Each row below holds a small network's activations on one input, seen along a few directions.
Each table varies a few parts of the input and shows all the possible inputs, shuffled.
A made-up example of a description, with smaller parts first: one of 8 places around a ring, together with either a single point or one of 9 places around a ring or (one of 2 separate values, together with one of 6 places along a line).
Shared parts are said once, and a part with two or three values counts as separate values.
In the rows, zero is written as 128.

Other details of the inputs shift rows strongly along three fixed directions, in all tables alike. That doesn't count.

Table:
R1: [143 151 151 104 114  95 145 173  93 100 121 166]
R2: [141 152 146  93 129 114 149 172 108  97 106 144]
R3: [156 146 110 113 146 155 154 104 155 154 134 115]
R4: [104 184 115 162 162 140 119 109 118  93 153  82]
R5: [157 138 104 141 169 128 132 107 138 163 134 143]
R6: [153 127 144 103 111  91 137 136 129  79 111 172]
R7: [104 161 136 143 152 131 119  82 125  89 188  70]
R8: [122  64 113 112 112 147 134 156 125 217 104 129]
R9: [162 133 109 123 171 154 138 116 128 160 144 129]
R10: [145 148 101 118 173 140 144 109 142 162 118 124]
R11: [ 84 110 148 149 142 109  84 125 106 100 139  81]
R12: [ 92 130 143 153  93 119 115 127 118 104 154  92]
R13: [ 78  64 135 131 106 115 101 148 113 172 107 100]
R14: [157 136  83 128 159 169 134 121 128 142 140 141]
R15: [163 142 161 108  93 103 147 160 117  89 126 166]
R16: [ 86 133 143 149 117 109 108 110 138  97 127  80]
R17: [153 157 101 138 134 139 153 100 158 155 124 129]
R18: [151 143 108 132 142 124 149  91 155 163 146 138]
R19: [ 63  71 148 148  97 134  95 136 143 170  93 124]
R20: [122 166 134 157 143 145 110  91 126  82 187  76]
R21: [138 161 116 141 144 169 142 107 144 158 132 156]
R22: [ 81 137 130 159 130 114 106 134 117 106 119  87]
R23: [ 96  65 121 154  68 128 101 137 135 141 104 119]
R24: [134 158 115 145 151 153 141  97 151 160 126 161]
R25: [150 151 100 124 155 152 144 121 122 167 149 131]
R26: [ 98  75 130 153  88 135  98 169 111 162 108 114]
R27: [ 79  69 130 145 101 108 101 150 119 175 104 110]
R28: [158 146  99 149 158 135 134 112 132 162 135 145]
R29: [146  62 103 116  78 167 132 148 143 183 102 146]
R30: [164 137 112 138 144 130 139  92 158 156 142 139]
R31: [139 147 152 107 121  77 143 163  98 100 114 169]
R32: [159 121 151  86 114 117 143 145 118  74 124 158]
R33: [134 146 125 121 167 154 135  93 154 162 128 152]
R34: [ 94 173 119 160 175 118 110  95 127  95 145  78]
R35: [144  71 102 131  71 156 134 146 142 179 100 155]
R36: [151 142 160  85  97 103 154 160 114  95 134 155]
R37: [ 98 160 136 148 155 117 110  72 130  90 181  71]
R38: [151 151 152  90 107 115 156 158 126  93 115 142]
R39: [ 97 121 148 167 102 110 100 117 125  96 145  94]
R40: [ 94  52 129 133  85 131  94 130 138 141 106 105]
R41: [111  73 134 113 108 171 128 144 148 205  92 149]
R42: [139 145 150  88 141 111 149 162 109  97 106 139]
R43: [146 133 134 111 125  93 134 164 105  79 107 180]
R44: [156 142  80 143 151 160 134 119 129 144 136 149]
R45: [150 156 150 104 100 108 157 157 126  92 110 151]
R46: [ 74 136 160 143 123 150 104 130 118  97 137 104]
R47: [144 146 154  87 122  99 146 136 135  97 108 139]
R48: [155 138 157  95 125 109 137 177  96  93 122 159]
R49: [ 98 108 157 140 113 128  98 121 121  94 155  76]
R50: [153 126  88 123 175 144 130 105 138 146 130 144]
R51: [148 120 142  88 139 114 138 165 102  77 116 161]
R52: [152 150 104 140 131 130 151  96 149 162 147 140]
R53: [166 132 116 123 149 139 137  92 155 157 145 131]
R54: [ 79 107 124 158 136 110  84 124 114  86 130 100]
Description of these inputs: one of 6 places around a ring, together with either a single point or (one of 2 separate values, together with one of 4 places along a line).
The inputs of R22 and R2 match in every part but the place on the ring of 6. If R52 is changed in the same way as R22 into R2, which row does it become?
> R36
Which other rows does R35 become when the choice among 2 separate values takes its other values? List them by row number.
> R44
Which other rows does R16 become when the place on the ring of 6 takes its other values? List them by row number.
> R3, R17, R38, R45, R47
Which other rows does R10 become when the choice among 2 separate values takes its other values? List them by row number.
> R47

Table:
R55: [110  82 136 113 123  98 116 150 124 143  90 139]
R56: [158 103 121  95 142 121 135 136 126 133 120 147]
R57: [ 80 129 172 122  87  91 120 150 120 100 118 104]
R58: [115 142 139 113 153 116 133 145 114 135 111 124]
R59: [ 79 131 138 153 136 155  97  93 131  89 160  68]
R60: [148 122 107 118 138 115 138 161 115 154 100 168]
R61: [ 81 126 143 166 144 140  85  98 109 109 178  81]
R62: [127 144 121 145 125 130 123 138 125 114 118 149]
R63: [146 118 142 102 107 108 149 132 159 168 101 153]
R64: [182 187 117 104 175 115 148 132  97  71 153 158]
R65: [137  98 101 138 118 166 130  94 173 203 141  97]
R66: [145 133 125 119 102 115 162 150 136 162 112 158]
R67: [139  93  76 157 126 185 119 102 155 183 136 126]
R68: [ 77 122 140 164 108 141 103 145 120 125 114 102]
R69: [113 105  99 165 151 160 115  94 148 227 137 132]
R70: [158 136 125 125 131 112 143  98 159 148 125 145]
R71: [ 77 118 173 123 106 108 109 143 122  87 105 118]
R72: [125 104  74 168 136 172 117  94 161 198 121 132]
R73: [ 95  98 161 106 122 110 108 157 106  93 122  98]
R74: [150 156  94 144 171 167 132  62 152 117 168 117]
R75: [157 214 149 103 166 124 160 114 123  82 130 163]
R76: [172 187 123 136 152 118 141  83 128  68 179 122]
R77: [ 85 122 139 134 141 137 103 133 103 108 143  66]
R78: [155 120 136  94  94 133 158 147 141 156 121 143]
R79: [107  85 146 140  88 119 105 119 139 120 133  89]
R80: [100 120 158 131  96 134 111 165 105  82 126 116]
R81: [134 116 129 123  99 136 123 160 115 104 121 148]
R82: [128  78 125 117 112 117 112 161 108 128 112 134]
R83: [143 104 126 108 117 123 141 130 149 150  91 176]
R84: [169 187 121 112 187  91 146 118 110  77 139 171]
R85: [150 177  90 148 192 165 134  98 122 133 172  98]
R86: [117 131 142 109 157 107 130 134 124 128 113 128]
R87: [152 140 118 132 109 109 149 132 131 140 120 155]
R88: [132 122 145 116  86 119 143 157 118 115 131 126]
R89: [141 116 135 121  82 113 134 151 116 110 129 132]
R90: [158 114 124 125 103 104 147 131 143 154 108 163]
R91: [ 75 155 122 176 168 131  97 117 106 107 151  67]
R92: [146 130 134  99 116 157 149 142 131 140 116 150]
Describe the family of inputs behind these rows.
> one of 2 separate values, together with either a single point or (one of 3 separate values, together with one of 6 places around a ring)
The inputs of R60 and R64 match in every part but the choice among 2 separate values. If R58 is changed in the same way as R60 into R64, which row does it become?
> R77
Which other rows does R68 become when the place on the ring of 6 takes its other values? List them by row number.
> R62, R71, R72, R75, R83
Which other rows does R89 become when the choice among 2 separate values takes its other values? List them by row number.
> R87

Table:
R93: [ 81 100  95 176 131 152  91  78 155 160 132  56]
R94: [150 203 151 125 148 131 142  98 130  42 161 113]
R95: [ 91  90  81 182 127 177  86  91 123 160 163  68]
R96: [ 74 111 144 147  87 126 113 137 126 126 126 110]
R97: [ 81  93 116 144 103 148 101 159 107 117 123  95]
R98: [132 204 165 117 178 109 136  99 115  73 168 120]
R99: [ 89  92 123 146  87 148 103 153 108 111 140  97]
R100: [101  94 145 136  95 151 100 156 104 113 143  96]
R101: [142 202 134 125 145 117 146  96 134  41 164 117]
R102: [ 71 119 112 175 150 138  91  70 135 164 151  68]
R103: [137 200 137 117 165 107 142  99 134  50 159 110]
R104: [161 120 200  67  66  47 150 208 110  35  72 212]
R105: [171 148 108 121 138 177 142 129 124 136 149 143]
R106: [ 90 101 100 176  90 170 107  85 162 153 157  64]
R107: [184 101  78  96 161 153 157 137 129 205  99 176]
R108: [ 84  86 165 135 106  87  99 149 122 137 107 128]
R109: [180 107  86 100 152 183 153 160 136 214  98 165]
R110: [185 106  68 107 134 170 158 145 134 200  95 186]
R111: [125 208 161 116 194 108 136 105 112  72 154 118]
R112: [ 78 109 144 150 101 114 101 119 119 126 129 109]
R113: [ 64 126 104 176 132 158 106  98 143 161 137  79]
R114: [124 208 143 149 180 101 128  99 121  57 147 145]
R115: [171 176 103 152 144 111 149 124 129 144 140 139]
R116: [ 60 129 105 178 164 141  91  84 135 158 127  72]
R117: [155 121  93  98 146 142 169 141 160 227  85 179]
R118: [ 71 131 128 162 154 154 102 111 134 159 126  76]
R119: [100  66 133 147  82 131  91 171 111 126 112 129]
R120: [189 100  79  99 117 169 168 145 141 204 129 178]
R121: [114 120 161 134  77 103 126 184 103 121 110 107]
R122: [167 141  90 134 162 150 133 131 126 136 126 163]
R123: [ 92  66 152 118  85  97 105 146 126 132  93 104]
R124: [ 88  85 130 134 111 130 105 148 103 120 144  88]
R125: [154 142  87 111 171 154 147 139 122 148 128 142]
R126: [140 158 122 128 188 108 135 103 141 150 122 152]
R127: [136 188 126 114 194 116 136 119  96  53 169 114]
R128: [100  64 159 132  79  96 100 143 135 127 112 112]
R129: [ 97  95 137 167  82 127  96 115 144 109 136 100]
R130: [146 200 132 127 174 149 128 125  99  49 164 119]
R131: [ 72 120 111 172 121 153 104  89 144 163 161  76]
R132: [192 101  75 108 118 171 159 140 135 200 108 189]
R133: [189 108  96 101  97 155 174 116 175 200 127 168]
R134: [ 96  97 161 123 106 123 109 135 132 124 118  81]
R135: [154 183 131 139 170 116 121 108 104  44 183 136]
R136: [142 156 121 111 155 121 151 105 141 157 144 143]
R137: [ 74  85 159 119 112  87 105 153 110 137  84 123]
R138: [164 143 118 108 134 129 157  97 156 142 153 131]
R139: [ 92  92 132 158 134 121  87 131 105 109 148  92]
R140: [162 126 101 115 164 128 155 134 158 211  81 192]
R141: [104  70 163 109  91 129 108 184  95 122 114 112]
R142: [ 89  87 172 124  66 128 117 174 119 140  94 134]
R143: [106 145  99 188 123 129 110 107 121 151 146  68]
R144: [169 141 117 113 141 123 149  84 150 139 143 137]
R145: [167 140 115 121 162 117 142  97 157 146 130 142]
R146: [ 91  88 179 116  70 116 116 172 116 135 103 132]
R147: [ 99  77 171 109  76 118 114 173 130 126  86 108]
R148: [162 138  93 127 183 140 130 136 122 141 120 158]
R149: [153 192 162 113 157 116 139  89 128  56 177 106]
R150: [ 99  74 156 108 108 130 107 190  93 126 101 111]
R151: [167 135  98 117 164 141 142 109 116 140 147 143]
R152: [194 111  90 112  99 156 168 109 169 192 108 179]
R153: [100  98 161 137  75 138 109 126 135 111 140  87]
R154: [177 141 114 134 128 132 145  90 161 134 152 152]
R155: [191 120 108 110 102 175 167 117 171 191 118 161]
R156: [157 116 205  55  82  34 149 216 108  40  62 209]
R157: [147 220 131 143 151  96 149 121 108  64 171 106]
R158: [140 196 144 110 169  98 144  93 131  54 167 107]
R159: [141 168 126 128 153 154 151 117 139 149 124 147]
R160: [154 189 142 127 140 107 138  77 128  44 176 124]
R161: [148 122 209  68  78  41 149 207 102  65  82 226]
R162: [ 61 118 111 162 157 139  99  93 141 172 141  64]
R163: [139 166 111 133 155 132 148 104 135 141 116 159]
R164: [188 113  85 109 111 153 168 115 168 194  94 177]
R165: [ 94  64 141 131 121 108  92 174 100 126  99 120]
R166: [144 127 202  79  79  52 148 203 103  63  76 225]
R167: [ 78 111 137 158  98 125 103 120 123 128 119 112]
R168: [158 141  87 118 177 147 137 127 114 139 119 148]
Describe the family of inputs behind these rows.
> one of 4 places along a line, together with either a single point or (one of 3 separate values, together with one of 6 places around a ring)
The inputs of R147 and R93 match in every part but the place on the line of 4. If R153 is changed in the same way as R147 into R93, which row does it become?
> R160
The inputs of R164 and R101 match in every part but the place on the line of 4. If R95 is changed in the same way as R164 into R101, which row does it become?
> R120
Which other rows does R151 become when the choice among 3 separate values takes its other values? List them by row number.
> R102, R144
Start at R127 and move only the place on the ring of 6, one step at a time. The first step leads to R124. Which rows follow, in order?
> R120, R99, R97, R125
Which other rows does R105 become when the place on the line of 4 takes its other values? List them by row number.
> R99, R119, R132
Which other rows does R145 become when the choice among 3 separate values takes its other values? List them by row number.
> R126, R165
Which other rows does R137 become when the place on the ring of 6 takes its other values? List them by row number.
> R102, R112, R116, R163, R167
Which other rows does R113 become when the place on the line of 4 takes its other values? List them by row number.
> R114, R159, R163
